These are the activations of a small neural network, seen along a few directions. Each row is one input.
In each table, some parts of the input vary, and every possible input appears once, in random order.
Descriptions start from the smaller parts, as in this example, which fits no table here: one of 4 places along a line, together with either a single point or (one of 2 separate values, together with one of 5 places around a ring) or one of 11 places around a ring.
Shared parts are said once, and a part with two or three values counts as separate values.
In the rows, 128 means zero.

Other details of the inputs shift rows strongly along three fixed directions, in all tables alike. That doesn't count.

Rows:
row 1: [126  19 224 132 196 149 178 107 103 212 175]
row 2: [111  86 162  73 156 138 185  76 153 139  85]
row 3: [133 127 103 139 140 159 135  65 106  48  51]
row 4: [144  81 138 109 127 156 167  68 160 170  87]
row 5: [152 120  83 152 114 181 161  51 102  82  68]
row 6: [ 91 104 123 153 176 127 117 129  71 125 175]
row 7: [141 173 116 154 108 124  90 175  78 137 188]
row 8: [148 155 142  88  86  65 100 156 181 121 136]
row 9: [100 118 123 141 173 127 108 140  55 141 144]
row 10: [139 116 184 133 137 106  94 200 160 193 209]
row 11: [143 121 124 103 115 134 151 148 177 164 114]
row 12: [135 126 149 171 151 161 106 123  65 132 165]
row 13: [130  79 164  86 146 124 164  71 145 135  75]
row 14: [123 159  92 149  98 154 125 125 132  45  95]
row 15: [144 123 137 120 113  96 131 108 177 158 114]
row 16: [148 173  80 155 100 126 126 101 115  74  88]
row 17: [135 138 198 116 133  70 103 177 130 204 200]
row 18: [ 88 102 124 159 157 145 126 149  70 135 166]
row 19: [127 130 134 152 150 158 126 133  48 155 160]
row 20: [152 166  71 160  97 162 105 107 133  84  95]
row 21: [ 93 107 142 154 155 145 135 148  58 125 169]
row 22: [131  98 144 106 145 135 169  72 155 170  68]
row 23: [157 166 129  94  82 108 132 189 188 146 136]
row 24: [135 145  88 141 135 163 166  64  93  90  44]
row 25: [126 138 125 104  75  87 115 172 204 134 149]
row 26: [137 149  88 173 117 137  95 144  82 128 168]
row 27: [133 140  84 176 129 139 110 168  92 118 167]
row 28: [107 123 201  90 146  71 108 188 137 185 221]
row 29: [124 103 158 102 101 113 152 129 177 131 130]
row 30: [147 129 128  99 103 132 137 123 169 175 114]
row 31: [148 171 123 108  87  77 106 155 190 157 129]
row 32: [156 221  82 153  79 113  86 144 141  59 105]
row 33: [ 87 113 122 145 178 133 119 135  67 132 168]
row 34: [146 135 149 124 119 110 116 112 182 147 108]
row 35: [140 169 139  73  90  74 107 169 173 132 123]
row 36: [122 205  61 125  66 126 117 177 134  59 109]
row 37: [121 107 114 168 162 156 130 153  72 150 164]
row 38: [104 111 124 148 170 122 104 134  59 134 150]
row 39: [ 82 177  71 167 161 132  85 182  27  96 184]
row 40: [115 117  86 131 140 159 166  57 108  50  70]
row 41: [126 192  63 151  74 130  89 167 158  52 115]
row 42: [120  84 177  95 156 141 163  68 168 115  93]
row 43: [122 121 150  97 130 112 122 119 193 125 122]
row 44: [160 159 132 100  79 103 129 183 192 141 144]
row 45: [128  70 145 100 144 119 152  67 161 139  80]
row 46: [112 114 135  92 110 122 148 142 177 151 113]
row 47: [125  79 155 178 190 190 150 103  58 123 137]
row 48: [131  83 156 105 149 131 138  73 167 128  75]
Each input here is: one of 2 separate values, together with one of 4 places along a line, together with one of 6 places around a ring.
The inputs of row 39 and row 43 match in every part but the place on the line of 4. If row 11 is changed in the same way as row 39 into row 43, which row does it become?
Answer: row 10
The inputs of row 7 and row 19 match in every part but the place on the line of 4. If row 28 is changed in the same way as row 7 into row 19, which row does it become?
Answer: row 2
Which other rows does row 20 become when the choice among 2 separate values takes its other values? List them by row number.
Answer: row 12
A walk changes only the place on the ring of 6. It starts at row 3 and steps to row 42. List the rest of the walk in order.
Answer: row 14, row 47, row 12, row 32
Which other rows does row 41 become when the choice among 2 separate values takes its other values? List them by row number.
Answer: row 14
A walk changes only the place on the line of 4. It starts at row 30 and steps to row 4. List the rest of the walk in order.
Answer: row 26, row 20

Rows:
row 49: [ 94  44 221 164 230 143  87 112  37 200 212]
row 50: [101  33 149  98 196 112 171  44 108 157 102]
row 51: [148 162 154 102 108  90 123 132 168 167 127]
row 52: [114 147  94 183 142 139 105 166  99 136 158]
row 53: [142  79 114 137 111 163 176  95 135 132  82]
row 54: [115  87 151 171 183 161 140 179  28 185 201]
row 55: [146 115 161 116 114 100 118  93 192 139 109]
row 56: [113 140  95 188 126 139  96 156 102 123 156]
row 57: [145 147 118 141 122 111 120 154 102 140 126]
row 58: [113  74 192 116 212 133 124 126 108 128 140]
row 59: [ 67 113  90  88 146 139 147 132 101 146 111]
row 60: [129 125  78 168 112 164 137  89 142  76  89]
row 61: [134 190  49 175 110 152 109 166 117  85 121]
row 62: [ 81 111 109  64 151 121 145  88 119 142  64]
row 63: [129 122  82 138 108 177 122  92 164  80  83]
row 64: [148 126  86 118 104 171 171 115 142  94  75]
row 65: [108 137  39 129 116 116 134 126 122  83 122]
row 66: [134 109 130 159 173 152 141 126  37 136 124]
row 67: [ 76 147 177  96 102  89 128 202 164 101 174]
row 68: [130 109 131 138 151 134 145  71 146 138  63]
row 69: [129 209  65 156 104 152 110 169  84  83 157]
row 70: [129 127 115 132 123 154 168 102 138 145 104]
row 71: [127  79 179 139 193 138 142  93 112 176 115]
row 72: [134 161 135 132  88 103 108 175 150 162 180]
row 73: [146 162  82 145 101 143  83 136  83  70 121]
row 74: [135  90 109 143 137 168 178 110 112 141  89]
row 75: [ 84 150 126 114 120 128 148 103 122  19  65]
row 76: [149 153  84 154 100 130 116 120  95  89  91]
row 77: [148 194 101 148  95 112  97 118 110  81 132]
row 78: [140 112 155  86 100 141 140 111 191 153 133]
row 79: [115 156 126 187 137 135  94 172  40 133 232]
row 80: [153  94 148 108  96 128 157 119 183 147 122]
row 81: [102  95 114 127 144 122 162 113 130  85 134]
row 82: [154 161 168  81 111  95 121 131 172 156 138]
row 83: [135 120 131 123 138 161 128  58 105 104  93]
row 84: [129 121 160  83 123 118 123 179 212 120 138]
row 85: [158 157 150 122  86  76  88 172 143 137 172]
row 86: [147 107 150  88  84 123 121 160 190 156 151]
row 87: [151 170 159 103 115  92 117 153 150 168 148]
row 88: [148 148 172 102  99  83 114 125 173 171 139]
row 89: [124 168  98 161 132 155 131 160  74 128 165]
row 90: [146 158 161 103 123  85  90 158 180 156 150]
row 91: [118  97 137 105 150  95 155  83 144  85 101]
row 92: [158 156 158 100 106  85  99 188 139 154 165]
row 93: [136 111 151  99 123 134 146 126 205 157 118]
row 94: [127 114 129 159 141 126 112  92 120 128  98]
What is each input in this table made of?
Answer: one of 2 separate values, together with either a single point or one of 4 places along a line or (one of 3 separate values, together with one of 6 places around a ring)
The inputs of row 79 and row 77 match in every part but the choice among 2 separate values. If row 70 is changed in the same way as row 79 into row 77, which row does it become?
Answer: row 51
The inputs of row 87 and row 89 match in every part but the choice among 2 separate values. If row 73 is changed in the same way as row 87 into row 89, which row does it become?
Answer: row 86
Which other rows does row 64 become when the choice among 2 separate values takes its other values? List them by row number.
Answer: row 92
Which other rows does row 77 become when the choice among 3 separate values takes its other values? List them by row number.
Answer: row 55, row 85

Rows:
row 95: [134  66 196  69 121 131 173 124 223 189 118]
row 96: [118 171 173  73  89  42  90 210 197 158 190]
row 97: [135 151 156  85  78  63  94 190 214 196 192]
row 98: [102 224  81 140  93  96  78 188 100  59 158]
row 99: [160 174  39 123  73 142 140  89 157  77  52]
row 100: [124  68 158 161 181 164 150  78  97 130 122]
row 101: [ 95 162 136 141 162 108  46 192  40 129 214]
row 102: [111  92 130 171 172 167 126 109  75 117 129]
row 103: [ 95 116 117 138 156 133 138 116  80  96 115]
row 104: [147  73 177  78 139 141 183  95 187 201  96]
row 105: [131 168  73 149 105 133 107 131 151  98  99]
row 106: [116  77 169 164 194 170 153 114  34 180 160]
row 107: [155 157 165 104  77  75  97 177 176 170 182]
row 108: [136 187  91 167 105 114  84 166  65 119 172]
row 109: [114 176  79 160 117 137  98 190  94 119 170]
row 110: [ 86 101 179 151 218 122 104 128  34 132 195]
row 111: [158 155  98 140 108 137 132  95 141 101  67]
row 112: [166 181  67 140  75 145 128  93 165  48  39]
row 113: [134  91  92 145 129 177 176  36 126  77  61]
row 114: [143 122 100 128 115 170 167  91 156  83  78]
row 115: [136  82 183  74 100 102 144 128 218 185 140]
row 116: [150  73 178  93 149 128 165  76 187 193  83]
row 117: [147 163 104 139  99 147 131 143 124  99 113]
row 118: [ 90  50 158 149 212 136 149 124  34 153 161]
row 119: [115 123 101 118 132 121 147 117 125  90  93]
What is each input in this table made of?
Answer: either one of 2 separate values or one of 5 places along a line or (one of 3 separate values, together with one of 6 places around a ring)
A walk changes only the place on the line of 5. It starts at row 118 and steps to row 119. List the rest of the walk in order.
Answer: row 103, row 96, row 98
